Each row below holds a small network's activations on one input, seen along a few directions.
In each table, some parts of the input vary, and every possible input appears once, in random order.
Descriptions start from the smaller parts, as in this example, which fits no table here: line(4) and (point or ring(11) or (values(3) and ring(8))).
Shared parts are said once, and a part with two or three values counts as separate values.
In the rows, zero is written as 128.

A family of inputs:
r1: [112  91 137 120 121 128 177 131 146 118 116 111]
r2: [130 115  94 124  95 107 167 129 160 145  95 100]
r3: [125 103 111 142 121 165 129 170 150 101 128 147]
r4: [146 124  89 127 149 140 144 150 149 129 136 146]
r5: [138 135 149 107 134 109 107  84 152  83 136 129]
r6: [ 97 145 196 122 122 144  87 140  80 174 145 120]
r7: [165 136  83 128 157 118 142 134 154 142 122 125]
r8: [113 171 159 146 116 130 108 159  89 201 118 107]
r9: [118 129 105 130 137 104 162 124 149 124 104 109]
r10: [142 113 145 118 163 118 126 125 143  96 149 144]
r11: [158 162  90 123 150 121 157 115 152 132 112 112]
r12: [129 100 131 137  89 149  84 126 160  81 146 155]
r13: [138 159 116 148 102 122 110 136  48 197 101 121]
r14: [107 118 139 106 137 122 156  98 139  99 143 131]
r15: [145 106 134 118 130 144 100 102 153  96 163 155]
r16: [106 154 199 129  96 127  68 114  89 167 155 125]
r17: [128 140 121 118 173 131 152 118 140 103 123 119]
r18: [152 121 148 124 138 102 107  99 152  90 159 148]
r19: [118 133 168 129  95 129  64  97  41 147 140 131]
r20: [141 141  94 125 125 109 172 118 152 140 113 107]
r21: [141 108 143 131 142 131 126 135 145  97 156 158]
r22: [145 120  78 149  97 145 122 168 167 132  99 140]
r23: [130 172 142 127 108 139 103 157  94 220 115 100]
r24: [114  93 147 113  87 110 130  88 153  95 142 114]
r25: [123 147 131 140 116 137 108 141  42 183  98 123]
r26: [148 126 132 125 169 126 155 140 144 110 135 144]
r27: [122 114 143 107 119 114 128  79 146  92 154 119]
r28: [125 134 149 116 154 112 128 105 146  87 121 132]
r29: [126 117 106 136 155 136 130 143 147 111 129 150]
r30: [ 89 157 167 154 134 129 104 150  79 186 135 115]
r31: [146 147 113 111 157 118 160 133 149 119 113 121]
r32: [108 104 114 148 114 155 109 138 148  89 145 161]
r33: [138 110  91 145 113 150 135 179 154 118 128 142]
r34: [155 136 112 135 158 111 150 143 153 124 115 139]
r35: [118 109 107 146 115 120 173 122 151 128 105  98]
r36: [109 135 156 121 119 151  87 122  28 148 137 125]
r37: [106 143 141 135 123 139 104 137  33 164 113 127]
r38: [ 96  93 137 129 114 120 150  99 144 102 131 116]
r39: [159 132  73 126 137 139 134 144 157 142 125 135]
r40: [115 124 128 105 139 120 168 129 141 107 121 116]
Changing only one part turns r24 into r1. The same change can be made to r16. Which row results? -> r30
What do these inputs look like to the network? -> line(5) and (values(2) or line(6))
Which other rows agree with r11 in the line(5) part? List them by row number. -> r2, r7, r13, r20, r22, r23, r39
Which other rows does r36 become when the values(2) part takes its other values? List them by row number. -> r6
Start at r3 and move only the line(6) part, one step at a time. The first step leads to r29. Which rows follow, in order? -> r26, r17, r40, r1

A family of inputs:
r41: [126 118 112 154 114 148 127 168 130 148 131 138]
r42: [152 145 121 128 132 135 117 133 116 136 109 140]
r43: [133 131 107 131  99 127 145 117 124 161 120 119]
r44: [124 135 160 121 154 129 133 130 118 141 147 118]
r45: [132 132 142 149 135 131  98 152 128 132 154 151]
r46: [137 146 108 127 132 114 116 109 125 154 124 121]
r47: [126 147 132 109 152 120 143 141 113 139 116 124]
r48: [142 141 140 131 126 129 105 135 119 127 141 133]
r49: [137 127 110 136 104 145 134 150 121 143 117 120]
r50: [116 113 145 140 109 139 100 139 115 104 142 152]
r51: [107 124 152 117 121 124 128 106 105 117 141 118]
r52: [101 109 166 127 139 135 125 117 116 126 141 111]
r53: [127 134 134 130 129 121 105 102 129 154 145 121]
r54: [121 139 155 129 143 109 116 121 120 137 119 118]
r55: [120 117 147 122 107 145 104 124 115 113 141 131]
r56: [136 115  81 117 146 133 193 110 228  45 120 148]
r57: [129 152 117 114 148 120 135 125 111 142 127 114]
r58: [126 136 129 130 112 115 156 136 115 144  93 117]
r59: [166  81  84 102 141 110 176 104 205  47 126 152]
r60: [116 120 142 126 100 120 106  93 118 122 131 121]
r61: [117 123 126 136 129 121 160 143 114 145 102 113]
r62: [127 130 107 142 145 146  96 159 128 139 130 136]
What do these inputs look like to the network? -> values(2) or (line(4) and line(5))
Which of the alternatives is r51? -> line(4) and line(5)
Start at r55 and move only the line(4) part, one step at a time. The first step leads to r48. Which rows follow, in order? -> r42, r49

A family of inputs:
r63: [119 140 185 136 106 128  70 122  70 159 147 126]
r64: [118 134 190 106 139 124 114  77  95 141 142 106]
r65: [134 127  98 131 133 102 193 116 120 111 102 103]
r66: [133  99 110 143 152 137 113 124 191  41 157 177]
r67: [116 172 113 130 132 116 155  97 112 175 109  77]
r68: [155  97  67 163 152 116 156 155 221  99 120 139]
r69: [108 124 169 122  95 172  57 159  85 175 170 136]
r70: [106  85 142 123 132 117 133  97 191  84 148 133]
r71: [146 154  97 126 109 154  95 196  65 189 103 153]
r72: [153 179 121 120 106 121 109 163  84 186 100 122]
r73: [133 110 164  95 135 137 159  92 120  75 137 138]
r74: [116 115  81 140 143 112 183 138 181 103 102 128]
What do these inputs look like to the network? -> values(2) and line(6)
Which other rows does r71 become when the values(2) part takes its other values? List them by row number. -> r69
Which other rows does r66 become when the line(6) part takes its other values? List them by row number. -> r63, r64, r69, r70, r73
